[[118 106 127 107 128 110 136]
 [125 155 124 155 114 146 109]]	128

[[111 152 135 114 139 125]
 [128 143 128 118 127 123]]	139

[131 112 122 155 132 115 140]	132

[[144 154 128 139]
 [126 149 135 114]
 [128 109 134 109]]	126

[136 106 153 116 102 104 144]	102

[[131 127 153 126]
 [128 128 129 128]]	128
---
[[133, 124, 131, 125, 128], [116, 153, 122, 115, 114], [131, 126, 134, 109, 133]]	115
[[106, 110, 138, 115], [111, 134, 124, 140], [123, 120, 130, 119]]	124
[[125, 119, 118, 131, 154, 145, 114], [122, 125, 128, 123, 154, 138, 118], [134, 120, 114, 130, 136, 136, 127]]	138
[[130, 132, 128, 99, 127, 138], [128, 145, 133, 119, 125, 137], [127, 126, 119, 152, 127, 126]]	125
[[136, 128, 151, 122], [128, 126, 141, 124], [139, 134, 151, 128]]	141
[[105, 134, 111, 111, 108, 137], [119, 120, 122, 125, 119, 128], [122, 121, 110, 131, 119, 143]]	119
---
[[120 118 141 128 113]
 [125 118 137 128 155]
 [110 110 129 138 112]] ⇒ 120

[[127 128 128 128 128 128 128]
 [102 127 128 127 103 128 129]
 [106 127 128 127 104 128 129]] ⇒ 127

[[122 157 113 143 112 119]
 [130 155 113 136 114 116]
 [112 131 154 134 133 146]] ⇒ 122

[[123 128 128 132 107 151 133]
 [130 127 127 127 137 121 127]
 [124 128 127 123 131 124 116]] ⇒ 123

[[146 141 150 139 144 143]
 [142 141 145 140 139 144]
 [142 144 144 140 142 142]] ⇒ 146

[[129 127 129 127 129 127]
 [134 102 121 140 133 131]
 [128 128 128 128 128 127]] ⇒ 129

[[136 138 127 107 133 136 121]
 [126 128 130 133 126 126 129]
 [144 142 126 100 137 137 117]] ⇒ 136
---
[[104 127 121 133 153 134]
 [133 126 137 125 102 115]
 [106 112 127 128 142 131]] Answer: 153, 142

[123 127 100 119 158] Answer: 158, 127

[[147 107 124 150 147]
 [146 104 125 148 151]
 [148 103 122 149 152]] Answer: 152, 151

[119 124 148 157 132  99] Answer: 157, 148

[[128 117 123 155 138]
 [122 131 122 136 118]
 [134 117 129 141 140]] Answer: 155, 141

[126 132 152 131] Answer: 152, 132

[[139 134 105 126 138 116 134]
 [131 136 126 115 127 110 133]] Answer: 139, 138

[[113 145 138 147]
 [111 111 149 118]
 [146 116 133 145]] Answer: 149, 147
---
[139 118 128 141 106]: 128

[[126 131 127 101]
 [132 123 133 126]]: 133

[[127 130 126 125 150 124 124]
 [127 121 120 139 132 123 121]]: 120

[[122 142 107 135 113 112]
 [117 117 131 142 125 135]
 [124 136 129 135 136 128]]: 129

[127 125 121 144 150 106 112]: 121

[[142 149 101 140 135]
 [126 132 120 146 134]
 [125 128 110 137 138]]: 110

[111 148 105 127 117 117]: 105

[[122 117 122 129 105 146]
 [146 143 134 133 105 111]
 [119 120 131 127 122 130]]: 131
---
147  142  117  126   99 -> 117, 147

105  123  152  110  123
102  109  147  101  100
108  124  137  118  124
-> 147, 152

130  131  147  122  110  103  127 -> 122, 147

126  121  141  147  136   99  134 -> 147, 147

140  115  129  144  137
121  124  141  125  137
141  132  137  152  144
-> 141, 152

124  130  154  129  120 -> 154, 154

129  142  126  126  141  128  152 -> 126, 152

134  123  122  136  133  129  136
126  126  115  129  123  133  134
123  154  131  129  115  140  136
-> 129, 154

118  125  113  119  158 -> 113, 158

150  137  125  135  140 -> 125, 150
---
[151 114 119 132 123] --> 151, 123

[137 106 123 127] --> 137, 127

[130 137 129 131 136 154 139] --> 130, 139

[103 137 120 108 132] --> 103, 132

[154 126 140 138 150 102] --> 154, 102

[128 148 145 104 135 137 139] --> 128, 139

[[138 113 119 130 127 127 118]
 [136 122 104 114 121 121 114]] --> 138, 114

[122 101 135 146] --> 122, 146

[[116 135 116 122 125]
 [151 126 129 136 115]] --> 116, 115
---
[114 129 153 126 131] result: 153, 153

[158 142 140 139 157] result: 140, 158

[129 127 128 152 128] result: 128, 152

[143 156 129 128 118 134 111] result: 128, 156

[149 120 141 114 116 131 158] result: 114, 158

[149 119 136 143 108 113 140] result: 143, 149

[123 107 114 129 152] result: 114, 152

[[106 124 128 125 130]
 [118 123 128 119 132]
 [124 129 142 136 120]] result: 128, 142
---
Input: [109 149 134 156 148 125 132]
Output: 132, 109

Input: [126 145 142 107 150]
Output: 150, 126

Input: [109 102 112 105 132]
Output: 132, 109

Input: [116 114 149 137]
Output: 137, 116

Input: [156 131 122 137 139]
Output: 139, 156

Input:
[[123 120 122 126 113]
 [134 137 151 144 141]
 [138 131 115 123 139]]
Output: 113, 138

Input:
[[143 114 102 125]
 [120 136  99 107]
 [120 113 156 143]]
Output: 125, 120

Input: [124 128 113 110 147 151 140]
Output: 140, 124

Input: [111 134 127 128 129  99 124]
Output: 124, 111
---
array([[152, 116, 117, 112, 112],
       [115, 139, 110, 114, 136],
       [154, 153, 149, 150, 156]]) >> 117

array([117, 132, 155, 127]) >> 132

array([128, 111, 107, 151, 152, 114, 126]) >> 152

array([[110, 145, 115, 143, 143, 104],
       [ 99, 125, 134, 117, 149, 124]]) >> 143

array([125, 106, 119, 130]) >> 106

array([[154, 123, 133, 121],
       [136, 117, 135, 132],
       [111, 125, 120, 138]]) >> 123
---
[[148, 156, 120, 129, 99, 135, 141], [122, 131, 131, 124, 106, 119, 107], [116, 117, 107, 139, 143, 126, 114]]
119
[[134, 116, 110, 156], [103, 127, 140, 130]]
110
[[120, 105, 125, 153], [103, 144, 133, 126], [122, 117, 144, 124]]
133
[[125, 116, 123, 115, 150], [131, 117, 109, 144, 121], [109, 154, 114, 143, 141]]
144
[[128, 109, 110, 126, 154, 136, 139], [140, 116, 154, 101, 123, 123, 136]]
136
[[123, 127, 132, 122, 120, 132, 130], [132, 132, 130, 137, 110, 147, 120], [125, 121, 129, 144, 116, 151, 143]]
147
[[123, 131, 150, 134], [127, 131, 133, 146], [128, 128, 138, 117]]
133
---
[119 149 118 136 143 132] >> 136

[[150 143 124 136 130]
 [130 114 121 148 116]] >> 143

[[138 132 125 131 125 124]
 [129 128 150 152 112 102]] >> 138

[[151 149 121 109]
 [142 147 127 107]] >> 147

[141 119 113 111 149] >> 119

[[106 130 146 119 125 154 132]
 [138 134 131 132 115 158 121]] >> 146
